A small network was shown many inputs. Here are its activations along a few directions, one row for each input.
In each table, some parts of the input vary, and every possible input appears once, in random order.
Descriptions start from the smaller parts, as in this example, which fits no table here: one of 8 places around a ring, together with either a single point or (one of 2 separate values, together with one of 4 places along a line) or one of 11 places around a ring.
Shared parts are said once, and a part with two or three values counts as separate values.
In the rows, zero is written as 128.

Other details of the inputs vary at random and push rows far along three fixed directions, the same in every table; ignore that.
To show where, the next rows are all for the same input, with only those details redrawn:
[191 102 124 188 189 133 128 120  65  79 103 193]
[154  97  84 169 117 187 120 158 170 111 171 160]
[169  93 179 113  74 117 127  92 171 178 134 113]
[ 73 160  91  69  51  89 140 131 124 183 109  65]

Table:
x1: [177 108 238 156 198  71 127  78  78 134  67 165]
x2: [185 116 130 179 188 159 125  95  68  58  96 186]
x3: [214 109 203 127 167 101 130  36  65 111  57 166]
x4: [113 112 116 171 152 178 111 169 189 116 182 174]
x5: [163  98  74 156 120 187 118 156 174 115 165 170]
x6: [ 70 241 148  35  79  70 120 191 141 169 140  41]
x7: [ 85 162  42 152 181 101 139 161  20  82  87 123]
x8: [130  86 100 161 141 180 121 165 169 113 194 159]
x9: [ 15 183  29 122 128 150 125 207 141 127 161 136]
x10: [203  81 212 148 174  66 125  66  65 112  69 147]
x11: [156  81 189 116  96 111 131  99 175 177 142  93]
x12: [193 140 227  72  94 105 116 143 169 162 180  77]
x13: [173 158 131 127 141 213 105 189 170  62 212 123]
x14: [ 62 176  60 121 189 124 141 140  18  71  99 148]
x15: [152 119 194 123  83 113 117  96 192 182 121 126]
x16: [143 106 199 121  93 105 108  99 199 167 120 110]
x17: [149  96 194 107  95 137 129  74 178 156 134  85]
x18: [ 42 166   7 114 102 177 122 176 134  81 137  87]
x19: [147 107  85 162 131 202 122 129 183  84 169 137]
x20: [142  85 197  99  98 110 129  98 167 186 161 123]
x21: [139 104  96 168 131 210 114 135 175  88 171 130]
x22: [ 98 183 130 118 166  32 142 101  43 130  39 114]
x23: [ 88 156 140  89 163  39 169 110  13 138  72 132]
x24: [ 47 179 113  87  76  82 127 137 147 185 104  56]
x25: [ 93 165  31 146 180  94 146 155  28  79  85 129]
x26: [ 66 186  97  66  64  87 130 132 149 192  92  89]
x27: [151  80 194 108  96 117 130 104 170 182 143 100]
x28: [ 28 181 127  63  83  78 152 143 146 192 123  95]
x29: [178 103 234 124 186  93 152  46  61 111  88 173]
x30: [125 112 109 183 150 179 114 169 196 113 167 155]
x31: [160 105 147 171 213 152 127 102  66  60 119 186]
x32: [ 49 161 112  56  73 115 141 118 127 166 111  45]
x33: [ 94 169  36 144 165 105 142 159  19  84  79 145]
Q: The inputs of x7 and x24 match in every part but one. If x10 is changed in the same way as x7 into x24, which row does it become?
A: x16
Q: What is each input in this table made of?
A: one of 3 separate values, together with either a single point or one of 10 places along a line
Q: Which other rows agree with x2 in the choice among 3 separate values? List them by row number.
A: x3, x13, x14, x17, x18, x19, x21, x29, x31, x32
Q: Change only the choice among 3 separate values in x8. List by row number the other rows that result.
A: x4, x31
Q: Change only the choice among 3 separate values in x32. List by row number the other rows that result.
A: x1, x27

Table:
x34: [219  63 209 134 116 137 131  67 181 154 143 181]
x35: [122 157 189 111 128  93 119 118 129 161  90 104]
x36: [158 165 119 144 174 117 136 131  61 101 101 151]
x37: [ 96 139 100 107  84 140 131 171 138 171 157  97]
x38: [ 74 153  45 154 158 154 121 158 132  97 131 168]
x39: [ 82 169 110 111 111 135 127 153 176 154 149  94]
x40: [ 93 147  49 147 142 165 147 176  99  94 154 155]
x41: [ 61 125  94 101 100 128 135 140 170 162 146 125]
x42: [ 53 132 115 122  99 133 130 155 159 163 154 106]
x43: [154 138 120 126 177 113 133 122  65  66 110 128]
x44: [136 117 161  97 118 101 146  90 103 151 107  82]
x45: [145 140 159 103 116 104 134  81 113 145  97  78]
x46: [169  66 137 153  83 206  96 106 230 132 158 144]
x47: [ 85 165  64 149 175 156 141 187 127  92 149 144]
x48: [210  45 202 139 119 147 128  46 185 137 134 155]
x49: [148 137 114 141 180 124 148 114  64  84  96 127]
x50: [129 159 186  93 134  76 117 111 130 141 119 103]
x51: [178  84 135 145  87 190 111 113 229 149 183 169]
x52: [129 134 167 112  99 111 125  80 113 139  80  89]
x53: [156  35 134 156  89 197 108 108 215 148 180 145]
x54: [127 149 188  85 136  73 132 116 129 140 123 106]
x55: [128 158 194  97 126  83 106 126 129 142 103 104]
x56: [ 68 146 100 111  90 138 110 145 179 157 121 122]
x57: [147 125 121 128 176 113 131 126  56  73 115 128]
x58: [157 163 128 148 166 124 123 146  62 102  86 151]
x59: [129 102  97 140 167 120 140  95  60  94  89 155]
x60: [144 142 110 144 152 121 119 123  67 106  74 179]
x61: [130 115 150  88 102  86 145  89 104 171 103 135]
x62: [194  48 111 192  83 155 114 130 241 151 163 124]
x63: [116 172 101  85  84 133 118 162 156 136 165  95]
x64: [116 170 109  89  76 140 106 177 155 136 149  96]
x65: [ 89 120  93 112  88 150 128 148 142 154 148  72]
x66: [107 146  59 138 143 153 116 206  91  92 165 144]
x67: [ 72 144  46 146 162 152 136 165 131  95 136 171]
x68: [115 104 164 115 105 102 137  82  97 154 102  90]
x69: [ 86 136  88 103  84 152 147 122 159 130 144  81]
x70: [135 144 167  95 106  91 156  92 109 154 109 116]
x71: [196 101 108 187 165 216 130 170 175  83 196 193]
x72: [101 170  46 153 139 168 135 166 109  88 144 152]
x73: [114 128 191 100 131  73 117 128 113 157 125 105]
x74: [ 65 154 111 108 104 133 145 144 175 146 152 106]
x75: [132 120 145 146 117  35 134 118 142 183  81 111]
x76: [114 158  57 139 141 171 102 182 111  61 134 116]
x77: [156 148 119 133 174 115 119 117  66  67 105 124]
x78: [150 142 121 139 177 114 148 141  51 107 111 155]
x79: [ 73 146 112 105 113 132 139 163 165 160 158  98]
x80: [135 141 112 154 168 127 136  92  66  80  89 134]
x81: [168 126  84 183 154  66 138 147  74 124  77 159]
x82: [217  61 154 192 177 172 112  68 138  80 124 198]
x83: [237  86 234 122 126 131 121  99 177 132 169 153]
x84: [144 139 167 106 108 110 121  96 113 145  82  79]
x85: [121 136 188  87 135  73 130 120 120 147 128 107]
x86: [145  82 123 203 178 207 126 158 186  84 196 199]
x87: [108 149 103  79  86 129 130 171 146 142 173  99]
x88: [128 128 124 156 163 115 139 132  45 111 106 162]
x89: [ 94 122  99  98  86 139 114 156 142 135 161  72]
x90: [ 54 117  97 114  96 128 122 148 163 172 143 124]
x91: [122 112 161 102 109 102 150  74 104 144 105  91]
x92: [114 132 138 160 195 106 130 148  65 117 107 152]
x93: [ 66 162 117 120  93 142 118 153 175 148 132 105]
x94: [224  93 187 201 170 175 111 112 130  86 129 208]
x95: [124 107 153 101  98  86 132  97  97 181 100 133]
x96: [108 152 180 113 127  87 135  87 130 154 103 113]
Q: The inputs of x44 and x78 match in every part but one. If x82 is changed in the same way as x44 into x78, which row does it become?
A: x51
Q: The inputs of x60 and x46 match in every part but one. If x63 is changed in the same way as x60 into x46, which row does it become?
A: x77
Q: What is each input in this table made of?
A: one of 3 separate values, together with either a single point or (one of 4 places along a line, together with one of 5 places along a line)
Q: Change only the place on the line of 4 in x60. List by row number the other rows that result.
A: x58, x64, x94

Table:
x97: [ 89 170 147  89 122 120 128 175 148 151 168 124]
x98: [ 99 120 100 123 108 143 126 136 179 153 146 147]
x99: [169 165 169 122 161 132 115 159 104  98 143 149]
x100: [124 125 150 136 109 112 126 125 146 166 123 108]
x101: [ 96 119 156  89 119 106 144  93  97 149 116 102]
x102: [118 133 142 106 116  81 155 111 113 173 106 113]
x103: [131 133  95 118  93 155 115 135 171 135 138 126]
x104: [114 120 103 125 105 133 144 148 173 144 167 126]
x105: [104 137 153 117 110  82 115 114 119 160  87 111]
x106: [ 98 129 107 142 154 160 126 136 111  93 132 118]
x107: [220  69 219 142 116 183 122  60 175 126 153 146]
x108: [ 90 183 148 101 125 128 116 181 160 138 160 104]
x109: [116 131 145 123 116 113 117 109 164 153 108 121]
x110: [128 125 149 116 119 107 120 118 152 139 135  94]
x111: [102 152 151 106 121  95 132  88 131 141  87 109]
x112: [160 134 125 136 143 140 127 101 114  94 107 154]
x113: [ 92 116 109  95 107 125 133 140 138 141 151 103]
x114: [133 134  83 145 124 142 111 153 107 105 119 149]
x115: [122 120 131 146 160  90 127 121  69 125  89 174]
x116: [145 107 131 141 163 114 131 123 108 110 138 152]
x117: [156 129 125 137 136 105 125 124  66 121  84 136]
x118: [141 142 131 157 174  96 141 123  81 115  86 135]
x119: [128 124 132 146 155  92 143 122  70 141 102 155]
x120: [131 132 149 124 114 103 135 121 159 144 129 100]
x121: [114 122  92 152 152 162 134 131 148 101 143 179]
x122: [166 144 125 129 146  95 141 118  76 102 100 126]
x123: [142 138  82 151 128 145 127 156 100 114 130 137]
x124: [108 113 102 151 151 185 141 126 127 100 154 162]
x125: [107 114  85 155 139 136 131 159 110 127 128 161]
x126: [129 141  95  99  95 129 123 141 138 125 147  89]
x127: [ 91 131 119 128 110 176 130 121 167 127 149 106]
x128: [224  57 221 139 119 176 114  71 171 122 160 136]
x129: [165 129  82 158 136 164 133 156 131 102 143 142]
x130: [124 114  96 178 145 158 114 164 140 112 133 151]
x131: [123 130 104  90  93 136 122 139 131 124 143  83]
x132: [111 129 156  98 124  90 126 110 112 137 106  81]
Q: What is each input in this table made of?
A: one of 3 separate values, together with either a single point or one of 11 places around a ring
Q: The inputs of x103 and x98 match in every part but the choice among 3 separate values. If x131 is changed in the same way as x103 into x98, which row does it become?
A: x113
Q: Which other rows agree with x106 in the choice among 3 separate values? List them by row number.
A: x100, x105, x108, x109, x110, x111, x118, x120, x127, x130, x132
